These are the activations of a small neural network, seen along a few directions. Each row is one input.
In each table, some parts of the input vary, and every possible input appears once, in random order.
Descriptions start from the smaller parts, as in this example, which fits no table here: one of 5 places around a ring, together with either a single point or (one of 2 separate values, together with one of 4 places along a line) or one of 9 places along a line.
Shared parts are said once, and a part with two or three values counts as separate values.

Other details of the inputs shift rows strongly along two fixed directions, in all tables alike. That doesn't count.

A family of inputs:
row 1: [-2.00 -1.32 -4.32  4.04 -3.10  3.18  1.45 -3.11 -0.99 -4.00 -0.55  7.29]
row 2: [-1.23  2.15  6.65 -5.21  7.04 -1.84  1.77  3.82  3.78  3.46 -1.08 -5.03]
row 3: [ 2.20 -2.26 -1.46 -0.08 -4.71 -2.67 -3.51 -0.89 -0.64  0.49 -0.10 -6.50]
row 4: [-1.47 -1.57 -4.45  6.42 -4.19  3.26 -0.09 -2.20 -2.00 -7.05  0.20  7.41]
row 5: [-0.62  3.20  8.91 -8.58  9.10 -2.62  2.75  2.69  5.37  7.48 -0.21 -7.22]
row 6: [ 2.72 -2.83 -1.12  0.99 -5.37 -4.36 -3.38 -1.33 -0.77  0.98 -0.53 -4.75]
row 7: [-3.19  0.85 -0.15  0.69  1.72  3.95  3.19 -1.71  1.24 -2.81  1.23  4.76]
row 8: [-2.56  2.02  3.39 -0.04  5.31  1.84  3.65  0.51  2.31 -0.98 -0.17  5.39]
row 9: [ 2.94 -3.79 -3.54  3.19 -6.89 -4.37 -4.60  0.19 -2.15 -0.85 -3.02 -3.27]
row 10: [ 3.19 -1.54 -1.09 -0.42 -3.52 -4.68 -3.79 -1.26 -1.09  2.08  0.24 -6.17]
row 11: [-0.87  2.66  1.64 -0.88  4.20  3.33  2.76 -0.88  1.62 -2.30  1.12  4.93]
row 12: [-3.38  2.88  0.31  0.88  3.42  6.42  4.55  3.04 -1.99  2.10  2.19  8.09]
row 13: [-1.31  2.82 -0.31 -1.38  5.00  3.33  2.63 -0.39  0.73 -1.76  0.17  4.88]
row 14: [-3.57  1.72  3.75 -1.14  5.30  1.93  4.48 -0.46  2.84  0.75  0.32  4.57]
row 15: [ 3.20 -2.16 -1.97  1.00 -4.97 -2.69 -4.53  0.00 -1.37 -1.41 -0.53 -5.41]
row 16: [ 2.37 -3.49 -4.35  5.37 -9.54 -1.28 -4.97  2.50 -6.40  1.60  1.79 -2.68]
row 17: [-0.45 -0.50 -6.89  3.87 -3.45  4.21  0.49 -4.67 -2.54 -5.22  1.18  7.25]
row 18: [-0.42  3.06  9.41 -7.37  9.52 -3.72  2.36  4.40  5.04  6.29 -1.40 -6.12]
row 19: [-1.54 -0.76 -5.29  3.78 -3.11  4.66  1.82 -4.01 -1.17 -5.33  0.38  8.34]
row 20: [ 0.79 -3.30 -0.12  0.78 -4.42 -4.39 -3.20  0.37 -0.32  1.59 -1.42 -6.35]
row 21: [-2.94  2.38  0.24 -0.99  4.29  3.88  3.20 -1.59  1.15 -1.58  2.06  3.60]
row 22: [ 3.68 -0.59  0.71 -1.37 -1.19 -5.20 -3.90  0.73 -0.64  2.03 -0.47 -6.46]
row 23: [-1.85  1.44 -1.26 -0.72  2.35  4.72  3.38 -2.25  1.15 -2.04  0.56  5.26]
row 24: [ 2.42 -1.20  1.27 -2.40 -0.58 -4.58 -2.44  2.22  0.64  2.69 -2.82 -6.44]
row 25: [ 1.77 -0.08  3.86 -1.39 -0.54 -3.56 -1.76  5.57 -2.28  8.37  1.01 -6.23]
row 26: [ 3.78 -2.76 -5.13  3.37 -7.36 -3.06 -6.03 -1.28 -3.57 -3.05  0.11 -4.02]
row 27: [-1.66  2.99  1.30 -2.39  5.69  4.28  3.73  0.00  2.05 -1.54 -0.24  4.88]
Each input here is: one of 3 separate values, together with either a single point or (one of 2 separate values, together with one of 4 places along a line).
Question: The inputs of row 7 and row 6 match in every part but the choice among 3 separate values. If row 20 is changed in the same way as row 7 into row 6, which row does it become?
Answer: row 14
Question: Change only the choice among 3 separate values in row 18. List by row number the other rows that result.
Answer: row 2, row 24

A family of inputs:
row 28: [-1.19  2.65  2.28 -5.41  5.53 -0.41  2.04  0.52  2.75  2.63  0.32 -3.32]
row 29: [-4.30  1.38  3.02 -0.94  5.84  2.14  5.21 -0.86  3.79 -1.51  0.10  5.70]
row 30: [ 2.76  1.01  1.87 -2.97  2.32 -2.32 -1.41  1.70  1.34  1.34 -1.07 -5.50]
row 31: [ 0.67  0.10 -2.59 -0.91 -1.44  2.01 -0.38 -2.48 -0.32 -2.11  0.86  0.95]
row 32: [ 2.00 -3.72 -4.56  2.70 -6.40 -1.16 -2.55 -2.09 -1.18 -2.96 -2.11  0.85]
row 33: [ 0.97  0.92 -0.06  0.59 -0.45  0.71  0.57  1.69 -1.90  3.59  0.88  1.70]
row 34: [ 1.85 -1.62 -3.69  4.16 -5.24 -0.32 -2.82 -0.66 -4.78  1.81  1.26  1.78]
row 35: [-0.59 -2.06 -3.96  2.56 -3.38  1.30 -0.97 -4.18 -1.09 -2.57 -0.40  1.76]
row 36: [-1.13 -0.51  1.67  2.43 -1.96  1.17 -0.31  3.18 -1.60  1.39  1.64 -0.64]
row 37: [-0.18  1.18 -1.19  1.24 -0.23  4.18  2.24  0.46 -2.45  0.81  1.89  7.21]
row 38: [ 1.93 -0.22  4.60 -1.85  0.81 -5.34 -2.32  1.73  2.13  1.77 -1.88 -6.22]
row 39: [-1.79 -0.52 -1.81  3.47 -1.68  3.18 -0.74  1.88 -3.29  0.28  1.15  2.62]
row 40: [ 2.19 -0.98 -1.70  0.70 -2.47 -0.90 -1.89 -0.41 -0.88 -2.83 -1.91  0.90]
row 41: [-0.73  0.08  1.78 -1.55  0.89 -1.75 -0.38  5.80 -1.36  5.20 -0.17 -5.18]
row 42: [-2.79  3.40  4.20  0.14  4.83  4.12  4.94  1.10  0.49  2.39  3.16  6.86]
row 43: [ 3.46 -1.57 -1.69  1.06 -4.02 -3.80 -4.06  0.21 -0.88 -1.14 -2.86 -3.53]
row 44: [-1.20  0.02 -1.58  2.94 -1.97  3.45  0.28  2.77 -2.61 -0.01  0.76  2.56]
row 45: [-1.85  0.18  3.01 -1.39  1.86  0.55  2.22 -1.67  2.89  0.30  0.26 -0.62]
row 46: [-0.01 -1.50 -1.69  0.14 -1.33 -2.01 -0.26 -0.54  0.77 -0.47 -2.32 -0.43]
row 47: [ 2.26 -0.03  2.91 -2.42  1.46 -4.90 -2.19  1.45  1.14  1.20  0.23 -7.12]
row 48: [ 0.60 -0.94 -1.38  0.00 -2.59 -1.91 -1.81 -2.30 -0.16 -1.17  1.66 -2.92]
row 49: [-2.40 -0.72 -1.16  1.25 -0.74  1.70  2.25 -3.44  0.65 -2.94  0.97  3.17]
row 50: [-0.41 -1.67  0.92  1.47 -2.98 -1.92 -1.81  3.98 -2.47  2.84  1.18 -4.10]
row 51: [ 0.75 -1.65  4.27 -1.96  0.36 -5.01 -1.18  1.04  3.32  3.06 -2.10 -6.19]
row 52: [-3.27  1.56 -1.89  0.84  2.24  6.43  4.96 -3.58  1.50 -3.96  0.36  8.09]
row 53: [ 2.72 -1.96 -1.21  1.17 -2.93 -4.28 -4.84 -0.29 -1.22 -0.48 -2.55 -3.92]
row 54: [ 0.93 -3.37 -3.64  3.24 -4.66 -1.81 -3.12 -2.54 -0.87 -1.87 -2.06  0.20]
row 55: [-1.51  2.36 -1.41  1.58  4.02  5.27  1.90 -2.43  0.19 -5.09  1.52  7.36]
row 56: [-1.55  0.68  1.80 -1.03  1.39  2.56  1.26  4.71 -1.02  2.77  0.61  0.30]
row 57: [ 0.07 -0.93 -0.56 -1.97 -0.46  0.52  0.84 -1.47  0.92  0.11 -1.09 -1.04]
row 58: [ 0.34  2.50  5.62 -3.30  5.83 -0.83  1.04  1.32  3.29  0.74  0.83 -2.91]
row 59: [-1.12  1.07  3.87 -3.82  5.01 -1.08  2.31  1.57  4.18  2.89 -2.76 -1.78]
row 60: [ 1.53  1.39  1.54 -3.02  3.49  0.54  0.39  0.88  1.13 -0.62 -0.13 -1.00]
row 61: [ 1.31 -0.67 -1.15 -1.28 -1.14 -1.90 -3.14 -1.86 -0.12  1.14  0.18 -4.85]
row 62: [ 0.79 -1.40 -2.87  4.49 -5.27 -0.21 -0.98 -0.54 -4.26  0.28  2.68  3.29]
row 63: [-1.11  2.29  4.96 -4.29  4.75 -0.25  1.53 -0.32  3.73  2.11  1.50 -3.38]
row 64: [-0.72  1.63  0.21 -0.80  3.01 -0.06  1.33  0.48  0.90 -1.91 -1.59  2.40]
row 65: [ 0.36  0.84 -2.65  0.10 -1.03  2.14 -0.06 -2.59  0.21 -2.11  0.71  0.92]
row 66: [ 1.68 -1.26  1.01  0.24 -1.60 -4.82 -2.52  0.40  0.09 -0.81 -1.34 -3.68]
row 67: [ 0.77 -0.22 -4.09  3.37 -3.65  0.95  0.02  0.05 -4.15  0.71  1.54  4.31]
row 68: [-0.41 -1.57 -4.54  1.68 -3.57  0.79  0.33 -3.16 -0.89 -2.74 -0.69  1.42]
row 69: [-1.69  3.87  1.54 -2.68  7.54  3.27  4.07  0.49  2.08 -2.06  0.78  4.00]
Question: The inputs of row 47 and row 69 match in every part but one. If row 49 is changed in the same way as row 47 into row 69, which row does it become?
Answer: row 68
Question: The inputs of row 52 and row 35 match in every part but one. If row 43 is changed in the same way as row 52 into row 35, which row does it become?
Answer: row 53
Question: What do these inputs look like to the network?
Answer: one of 6 places along a line, together with either one of 2 separate values or one of 5 places around a ring
Question: Change only the choice among 2 separate values in row 36. List by row number the other rows that result.
Answer: row 42
Question: Change only the choice among 2 separate values in row 34. List by row number the other rows that result.
Answer: row 39
Question: Which other rows agree with row 56 in the place on the line of 6? List them by row number.
Answer: row 31, row 32, row 37, row 40, row 57, row 60
Question: Start at row 32 and move only the place on the line of 6, one step at a time. The first step leads to row 59. Which rows follow, in order?
Answer: row 46, row 54, row 29, row 51
